Each row below holds a small network's activations on one record, seen along a few directions.
Each row is followed by the record's values for the fields DALO, TENUS, SELE, FASOG, FIP.
A field that a record lacks is left out.
Other fields move the rows too, some of them a lot.
(in the rows, 500 means zero)
Random noise pushes rows far along 7 fixed directions. That doesn't count. These rows show it; they differ only by the noise:
[694 539 498 620 485 329 400 553 413 580 481 355 586 439 618 436 492 418
 420 512 566 673 530 491 492 569 504]
[581 468 364 631 678 490 516 564 612 526 307 650 592 918 420 478 522 354
 446 352 536 548 369 398 578 802 552]
[698 496 670 329 428 412 459 373 373 458 610 296 371 339 535 262 509 255
 547 688 594 336 295 398 528 282 522]
[642 508 520 663 452 642 505 543 505 370 596 530 671 555 590 627 674 554
 368 415 305 432 538 692 565 538 440]
[356 417 589 865 553 488 762 832 488 686 347 757 594 643 420 417 398 534
 477 412 290 786 626 616 415 494 697]
[429 341 634 378 666 604 559 586 241 495 554 494 685 566 510 639 329 486
 720 488 700 577 720 582 257 707 748]
[627 442 362 306 579 582 376 400 444 422 416 391 654 645 674 504 709 532
 517 399 537 393 483 397 524 669 500]
[595 417 369 347 574 564 527 480 486 492 395 509 576 739 570 350 696 485
 494 437 478 400 378 375 552 516 548]
[563 579 611 836 405 527 466 506 647 420 404 549 490 449 542 499 623 442
 362 409 168 448 417 565 654 505 400]

[512 428 454 302 511 660 439 408 472 366 605 461 597 567 557 619 611 581
 558 433 492 286 554 551 529 580 520] -> DALO is dul, TENUS is goduv, SELE is kod, FIP is zisit
[393 526 601 349 638 472 507 454 479 520 240 466 350 539 490 328 350 275
 696 566 689 551 305 260 405 577 576] -> TENUS is mit, SELE is kod, FIP is govo
[226 440 372 520 481 798 701 611 622 461 422 753 571 679 508 581 666 817
 497 352 234 453 589 628 511 393 468] -> TENUS is vateg, SELE is kod, FASOG is tagik, FIP is govo
[518 578 507 790 482 365 515 550 649 546 487 611 426 494 335 550 410 405
 384 477 451 582 479 511 557 581 441] -> DALO is dul, TENUS is vateg, SELE is kod, FASOG is pobe, FIP is govo
[506 560 288 648 545 279 564 513 733 673 116 655 347 649 408 241 656 461
 368 416 355 614 315 183 603 523 413] -> DALO is dul, TENUS is vateg, SELE is gevuz, FASOG is tagik, FIP is govo
[270 540 517 716 491 406 592 566 722 653 230 656 264 574 319 280 379 390
 509 461 360 581 309 331 616 388 513] -> TENUS is pudu, SELE is mapaf, FIP is govo
[363 458 450 369 583 428 423 394 518 543 301 489 429 451 484 483 479 528
 609 442 541 487 545 277 451 628 552] -> DALO is dul, TENUS is vateg, SELE is mapaf, FASOG is bure, FIP is zisit
[402 488 541 342 710 652 409 458 423 395 394 464 611 656 573 696 340 424
 715 446 767 553 527 488 352 877 562] -> TENUS is mit, SELE is ver, FIP is govo
[647 458 328 386 719 539 464 532 395 434 537 508 753 798 498 728 486 490
 487 406 778 592 601 522 386 904 558] -> DALO is dul, TENUS is mit, SELE is gevuz, FIP is govo
[150 426 433 451 495 710 675 563 607 505 354 715 452 583 447 492 556 736
 588 401 277 451 540 485 480 362 535] -> TENUS is vateg, SELE is ver, FASOG is bure, FIP is govo
[621 525 642 660 484 581 552 435 621 301 666 648 443 620 314 599 500 294
 404 519 373 251 294 626 646 512 444] -> DALO is dul, TENUS is mit, SELE is ver, FIP is zisit
[510 501 430 685 405 498 625 532 666 508 486 678 445 539 391 434 696 573
 327 439 189 401 437 501 629 338 424] -> DALO is dul, TENUS is vateg, SELE is kod, FASOG is pobe, FIP is zisit
[576 568 523 371 486 681 386 411 457 319 524 367 586 478 727 576 621 519
 514 500 520 416 429 568 503 533 389] -> TENUS is mit, SELE is ver, FIP is govo
[515 470 552 597 472 638 430 408 562 348 593 538 568 482 476 711 611 551
 466 389 326 298 582 597 577 594 455] -> DALO is mur, TENUS is pudu, SELE is kod, FIP is zisit
[489 551 637 464 367 756 587 464 524 314 555 501 471 412 636 442 699 551
 479 551 230 309 340 642 562 214 385] -> TENUS is mit, SELE is ver, FIP is govo
[478 640 336 642 421 291 369 570 529 668 333 366 515 308 679 496 497 663
 410 466 540 848 651 461 460 534 351] -> TENUS is vateg, SELE is kod, FASOG is tagik, FIP is govo
[575 406 329 117 551 558 355 311 405 413 613 344 583 563 573 588 614 567
 593 476 721 302 547 398 485 604 497] -> DALO is dul, TENUS is vateg, SELE is kod, FASOG is pobe, FIP is govo
[574 477 380 676 536 383 407 565 507 600 453 496 642 559 532 568 528 555
 400 372 484 645 646 503 518 685 530] -> DALO is dul, TENUS is pudu, SELE is ver, FIP is zisit
[465 382 267 508 521 435 587 609 535 701 334 603 568 694 518 281 680 658
 416 375 345 576 526 371 563 399 602] -> DALO is dul, TENUS is pudu, SELE is mapaf, FIP is zisit
[539 640 503 633 534 579 447 513 610 418 311 520 530 593 657 508 568 454
 430 449 417 586 348 520 561 619 362] -> TENUS is mit, SELE is ver, FIP is govo
[420 460 748 377 524 546 605 476 475 473 594 552 303 518 339 346 283 256
 666 673 602 341 291 491 507 333 636] -> DALO is dul, TENUS is goduv, SELE is ver, FIP is govo
[381 532 735 589 579 435 533 543 405 500 378 520 464 299 498 579 285 438
 629 552 533 688 624 510 288 646 585] -> DALO is dul, TENUS is mit, SELE is mapaf, FIP is govo
[625 554 531 640 430 444 511 620 459 523 692 460 578 450 512 570 421 495
 408 547 542 615 592 705 497 491 484] -> DALO is dul, TENUS is goduv, SELE is kod, FIP is govo
[361 571 580 316 493 462 419 354 498 458 462 385 298 279 454 517 329 424
 658 617 675 462 442 370 427 475 443] -> TENUS is vateg, SELE is mapaf, FASOG is bure, FIP is govo
[741 529 460 317 582 318 453 367 432 489 608 401 414 526 373 478 428 268
 513 646 859 467 373 346 445 603 459] -> DALO is mur, TENUS is vateg, SELE is gevuz, FASOG is tagik, FIP is govo
[477 515 538 585 488 346 453 449 562 552 274 479 400 390 506 359 541 446
 476 458 330 510 444 322 543 514 516] -> DALO is dul, TENUS is mit, SELE is gevuz, FIP is zisit
[416 441 443 462 487 541 514 459 565 486 481 579 466 556 445 498 547 564
 512 448 409 393 489 460 555 469 518] -> DALO is mur, TENUS is vateg, SELE is ver, FASOG is bure, FIP is govo
[582 616 733 520 414 395 530 534 363 506 586 323 383 218 543 386 339 333
 521 712 618 638 436 549 399 307 473] -> TENUS is mit, SELE is gevuz, FIP is govo
[639 536 590 713 485 340 341 453 606 544 490 438 424 558 414 411 387 226
 439 498 497 435 339 461 715 594 519] -> DALO is mur, TENUS is goduv, SELE is ver, FIP is zisit
[481 565 453 715 418 392 401 462 638 536 314 507 465 354 577 500 642 597
 392 389 255 541 560 445 586 539 382] -> DALO is dul, TENUS is vateg, SELE is kod, FASOG is tagik, FIP is zisit
[498 401 246 161 671 497 429 372 471 503 252 466 585 685 602 442 698 597
 581 385 575 422 497 201 443 712 551] -> DALO is dul, TENUS is mit, SELE is kod, FIP is zisit
[383 394 375 475 605 335 630 679 400 795 264 564 546 578 515 287 459 606
 550 467 542 809 621 355 358 479 686] -> DALO is dul, TENUS is pudu, SELE is ver, FIP is govo
[693 507 523 705 553 517 412 562 513 444 705 520 667 708 430 688 406 358
 392 443 593 478 511 707 612 730 529] -> DALO is dul, TENUS is goduv, SELE is ver, FIP is zisit
[602 476 346 389 563 371 265 445 354 567 479 274 688 413 688 631 529 609
 529 423 708 649 744 433 395 758 512] -> DALO is dul, TENUS is pudu, SELE is kod, FIP is govo
[868 739 456 542 364 349 272 315 569 373 684 243 415 321 557 535 584 313
 293 631 654 434 286 486 643 465 177] -> TENUS is pudu, SELE is kod, FIP is govo
[562 588 522 341 407 473 608 532 416 513 496 398 411 374 626 244 562 508
 463 698 502 566 325 491 454 148 426] -> TENUS is mit, SELE is mapaf, FIP is govo
[435 544 363 481 448 599 536 541 574 462 568 553 515 567 506 586 519 631
 444 488 495 508 500 600 537 425 400] -> TENUS is vateg, SELE is ver, FASOG is bure, FIP is govo
[642 520 862 623 424 438 586 585 229 450 779 393 532 148 484 590 323 366
 529 703 564 594 640 738 295 381 577] -> DALO is dul, TENUS is mit, SELE is kod, FIP is govo

Which values does each new row have?
[587 461 346 441 514 665 452 399 648 359 553 597 575 783 484 570 723 538
 395 391 373 203 361 534 722 559 432] -> DALO is dul, TENUS is goduv, SELE is ver, FIP is zisit
[376 269 377 160 543 664 678 555 329 538 611 584 627 630 512 476 605 760
 618 484 504 402 673 532 382 347 693] -> DALO is mur, TENUS is vateg, SELE is ver, FASOG is bure, FIP is zisit
[723 498 503 377 543 287 555 577 242 607 637 345 561 403 516 418 407 407
 482 664 801 718 574 488 309 467 572] -> DALO is dul, TENUS is mit, SELE is gevuz, FIP is govo
[345 423 769 291 518 496 372 351 297 438 635 315 427 163 487 650 227 427
 799 605 745 420 691 484 305 569 628] -> DALO is dul, TENUS is vateg, SELE is kod, FASOG is pobe, FIP is govo
[355 549 361 690 580 558 461 636 651 546 414 628 588 767 458 661 337 547
 476 364 576 669 542 587 553 746 487] -> TENUS is goduv, SELE is ver, FIP is govo
[482 450 395 461 466 353 542 610 409 693 517 451 530 448 538 387 464 607
 500 531 584 682 636 484 429 391 572] -> DALO is dul, TENUS is vateg, SELE is kod, FASOG is pobe, FIP is govo
[438 473 593 646 477 458 709 648 462 593 526 651 460 433 397 461 442 541
 488 549 417 633 595 566 393 362 556] -> DALO is mur, TENUS is vateg, SELE is gevuz, FASOG is tagik, FIP is govo
[285 526 688 334 483 425 394 284 539 498 316 382 174 262 454 344 324 329
 747 604 605 387 355 224 486 417 492] -> TENUS is vateg, SELE is kod, FASOG is tagik, FIP is govo
[469 467 432 261 536 586 503 398 525 457 528 475 414 647 433 422 498 428
 579 538 641 334 324 400 561 422 494] -> TENUS is pudu, SELE is mapaf, FIP is govo
[560 429 383 297 566 450 471 414 431 537 423 445 530 511 552 432 648 549
 537 476 558 455 531 335 442 536 529] -> DALO is dul, TENUS is pudu, SELE is kod, FIP is zisit
[421 541 328 436 447 680 537 417 694 420 290 584 454 608 602 397 837 674
 409 388 202 342 323 405 659 350 325] -> TENUS is pudu, SELE is mapaf, FIP is govo
[513 557 348 258 551 463 270 383 516 511 373 296 485 576 672 432 458 452
 581 504 753 529 378 340 555 632 446] -> TENUS is goduv, SELE is ver, FIP is govo
[335 645 511 643 467 492 305 348 739 415 287 480 351 367 481 629 462 470
 534 408 414 460 446 374 584 689 322] -> TENUS is vateg, SELE is kod, FASOG is pobe, FIP is govo
[540 495 368 355 541 347 306 375 494 554 429 345 484 479 548 484 479 462
 554 476 702 511 513 315 507 657 488] -> DALO is dul, TENUS is vateg, SELE is kod, FASOG is pobe, FIP is govo
[669 529 545 732 480 413 531 690 414 549 803 507 656 513 408 682 323 454
 382 540 627 674 672 787 463 594 549] -> DALO is dul, TENUS is goduv, SELE is kod, FIP is zisit
[538 557 503 827 397 384 480 546 644 543 516 572 462 451 428 528 499 486
 341 445 327 545 516 566 628 489 421] -> DALO is dul, TENUS is vateg, SELE is kod, FASOG is pobe, FIP is zisit
[472 373 298 472 509 647 578 560 509 511 502 620 688 680 550 542 763 768
 411 328 290 425 634 553 542 464 543] -> DALO is dul, TENUS is pudu, SELE is mapaf, FIP is zisit
[335 476 537 777 525 461 686 709 530 627 431 723 527 521 378 570 385 594
 485 443 392 722 682 624 398 532 571] -> DALO is dul, TENUS is vateg, SELE is kod, FASOG is tagik, FIP is govo
[466 482 450 482 443 490 421 492 525 555 423 443 515 474 627 407 570 587
 488 454 388 500 504 480 589 443 514] -> DALO is dul, TENUS is goduv, SELE is ver, FIP is govo
